Each row below holds a small network's activations on one input, seen along a few directions.
Each table varies a few parts of the input and shows all the possible inputs, shuffled.
A made-up example of a description, with smaller parts first: one of 8 places around a ring, together with either a single point or (one of 2 separate values, together with one of 4 places along a line) or one of 11 places around a ring.
Shared parts are said once, and a part with two or three values counts as separate values.
In the rows, 128 means zero.

Other details of the inputs shift rows strongly along two fixed directions, in all tables alike. That doesn't count.

Table:
x1: [122 123 122 146 122 120 117 131 127 132 142 121]
x2: [141 130 114 131 126 113 105 134 134 130 132 135]
x3: [126 126 120 145 120 119 121 137 128 133 137 127]
x4: [126 129 134 105 127 136 138 114 138 113 108 117]
x5: [130 129 121 108 115 135 142 118 134 113 105 119]
x6: [ 88 181 127 116 147 190 167  94 109 162 109 219]
x7: [136 116 139 140 134 122 121 138 120 127 139 130]
x8: [130 133 127 133 124 125 119 139 127 140 145 126]
x9: [130 130 130 109 129 130 143 119 138 114 101 121]
x10: [125 121 128 144 118 120 116 136 120 127 137 124]
x11: [141 123 140 136 127 126 125 140 125 131 143 133]
x12: [127 128 131 135 126 123 115 138 120 131 144 123]
x13: [123 125 130 110 133 129 140 114 135 112 101 119]
x14: [140 123 129 103 129 137 147 115 142 120 114 120]
x15: [ 92 184 131 139 138 183 143 118  89 178 147 227]
x16: [128 126 130 137 128 121 114 140 116 131 138 123]
x17: [125 131 117 105 133 134 138 112 134 120 111 110]
x18: [133 131 134 106 125 134 140 120 138 114 103 119]
x19: [136 120 133 104 132 137 144 114 134 113 112 120]
x20: [130 134 124 137 129 123 119 138 126 139 142 124]
x21: [132 132 141 137 123 125 119 140 129 132 140 131]
x22: [128 128 124 140 114 123 120 136 131 136 144 126]
x23: [135 125 115 133 130 111 102 131 132 128 133 133]
x24: [127 132 115 110 119 134 143 112 141 119 109 115]
x25: [133 117 129 109 138 131 146 114 131 111 104 122]
x26: [123 128 116 107 135 132 139 114 132 118 106 113]
x27: [139 120 136 141 133 119 127 140 122 130 136 135]
x28: [121 121 120 148 123 117 118 133 125 130 137 122]
x29: [125 127 127 135 128 123 115 135 124 137 146 122]
x30: [122 124 117 113 122 129 142 111 131 112 102 118]
x31: [122 126 118 108 119 136 140 108 139 118 111 114]
x32: [128 131 122 139 130 121 120 141 124 137 138 126]
x33: [128 132 135 140 129 124 120 136 133 136 139 129]
x34: [123 126 135 143 133 121 117 132 130 132 140 125]
x35: [126 124 140 141 129 121 115 138 123 128 135 128]
x36: [139 125 127 107 134 136 148 114 140 119 111 119]
x37: [137 120 132 142 136 122 127 139 127 133 138 133]
x38: [129 128 128 140 112 124 119 139 126 129 142 127]
x39: [129 131 137 137 125 125 120 137 134 137 142 130]
x40: [125 124 126 140 132 116 117 138 116 131 136 124]
x41: [130 130 127 138 128 118 120 142 119 134 135 129]
x42: [142 122 139 138 130 124 125 141 122 130 138 134]
x43: [133 116 136 138 133 124 122 133 127 134 146 128]
x44: [131 114 132 143 140 120 123 135 124 130 139 129]
x45: [124 126 137 139 129 123 116 133 131 134 143 126]
x46: [128 128 117 111 118 130 144 116 134 114 103 120]
x47: [121 123 133 144 135 119 118 135 128 130 136 127]
x48: [132 117 133 142 138 123 122 132 126 132 144 127]
x49: [123 127 122 108 117 137 140 112 134 112 110 116]
x50: [134 134 124 102 125 135 140 122 131 117 106 116]
Each input here is: one of 2 separate values, together with either a single point or (one of 4 places along a line, together with one of 6 places around a ring).
Changing only the choice among 2 separate values turns x35 into x18. The same change can be made to x44. Which row results? -> x37
Which other rows does x1 become when the choice among 2 separate values takes its other values? List them by row number. -> x24
Which other rows does x4 become when the choice among 2 separate values takes its other values? List them by row number. -> x21
Start at x25 and move only the place on the ring of 6, one step at a time. The first step leads to x7. Which rows follow, in order? -> x19, x43, x48, x44
Which other rows does x18 become when the place on the line of 4 takes its other values? List them by row number. -> x5, x42, x50

Table:
x51: [127 114 145 146 131 122 130 136 119 127 137 129]
x52: [142 131 136 122 134 125 122 136 133 125 125 131]
x53: [130 114 136 146 136 122 129 135 127 133 143 128]
x54: [131 135 115 124 117 120 117 131 134 132 134 115]
x55: [141 125 135 125 128 123 129 137 130 125 124 128]
x56: [ 89 173 139 110 153 195 172  84 103 153 106 219]
x57: [138 121 129 137 122 124 123 137 126 132 145 126]
x58: [124 123 105 135 140 111 116 127 118 122 115 131]
x59: [129 128 118 140 113 117 113 134 132 134 144 120]
x60: [140 123 130 124 133 123 128 133 130 130 131 125]
x61: [ 88 179 132 107 143 198 174  91  95 155 107 213]
x62: [140 127 126 122 125 127 126 134 128 129 134 121]
x63: [129 119 141 131 134 122 131 134 122 124 127 121]
x64: [123 133 118 131 123 122 119 129 134 132 134 112]
x65: [121 126 121 147 120 119 115 133 131 135 145 116]
x66: [133 128 134 126 144 127 125 129 132 131 132 127]
x67: [139 119 138 142 124 120 126 141 128 128 136 133]
x68: [116 118 133 147 122 118 116 135 122 126 138 120]
x69: [131 121 137 142 141 125 122 132 130 134 143 133]
x70: [130 126 143 126 141 126 124 131 125 125 127 127]
x71: [140 122 134 136 136 122 118 134 131 133 142 134]
x72: [130 131 125 126 119 120 118 137 132 124 126 121]
x73: [128 124 127 141 115 117 114 140 130 127 136 126]
x74: [146 129 101  29 107 138 174  82 176  69  36  58]
x75: [141 130 131 123 119 127 128 139 128 124 128 123]
x76: [ 76 182 121 114 132 195 169  82 102 158 107 212]
x77: [119 121 106 147 138 114 117 124 113 126 121 144]
x78: [141 129 131 120 139 126 122 130 133 131 131 130]
x79: [139 116 133 140 130 120 125 136 128 133 142 130]
x80: [129 120 132 143 128 127 127 135 125 132 145 125]
x81: [130 132 123 141 107 118 115 139 131 129 138 123]
x82: [120 126 122 131 130 122 119 130 132 129 132 115]
x83: [138 125 134 138 116 125 125 141 125 127 138 131]
x84: [132 126 129 128 131 129 129 133 127 128 135 118]
x85: [140 125 140 138 131 123 119 138 130 129 136 138]
x86: [121 132 125 131 118 122 120 131 127 127 129 111]
x87: [143 118 100  29 120 135 171  78 175  70  41  56]
x88: [118 120 125 147 127 119 116 133 129 132 143 120]
x89: [126 121 122 141 121 117 113 135 130 133 143 124]
x90: [118 125 130 131 126 121 120 132 125 124 127 115]
x91: [131 122 133 130 139 125 132 131 129 130 131 123]
x92: [127 119 140 144 123 126 127 137 118 126 140 124]
Changing only one part turns x75 into x83. The same change can be made to x78. Which row results? -> x71
Changing only one part turns x81 into x74. The same change can be made to x69. Which row results? -> x66
Describe the family of inputs behind these rows. -> one of 2 separate values, together with either a single point or (one of 4 places along a line, together with one of 5 places along a line)
Which other rows does x89 become when the place on the line of 4 takes its other values? List them by row number. -> x68, x73, x88
Start at x86 and move only the place on the line of 5, one step at a time. The first step leads to x90. Which rows follow, in order? -> x61, x63, x70
Start at x72 and move only the place on the line of 4, one step at a time. The first step leads to x87. Which rows follow, in order? -> x82, x90
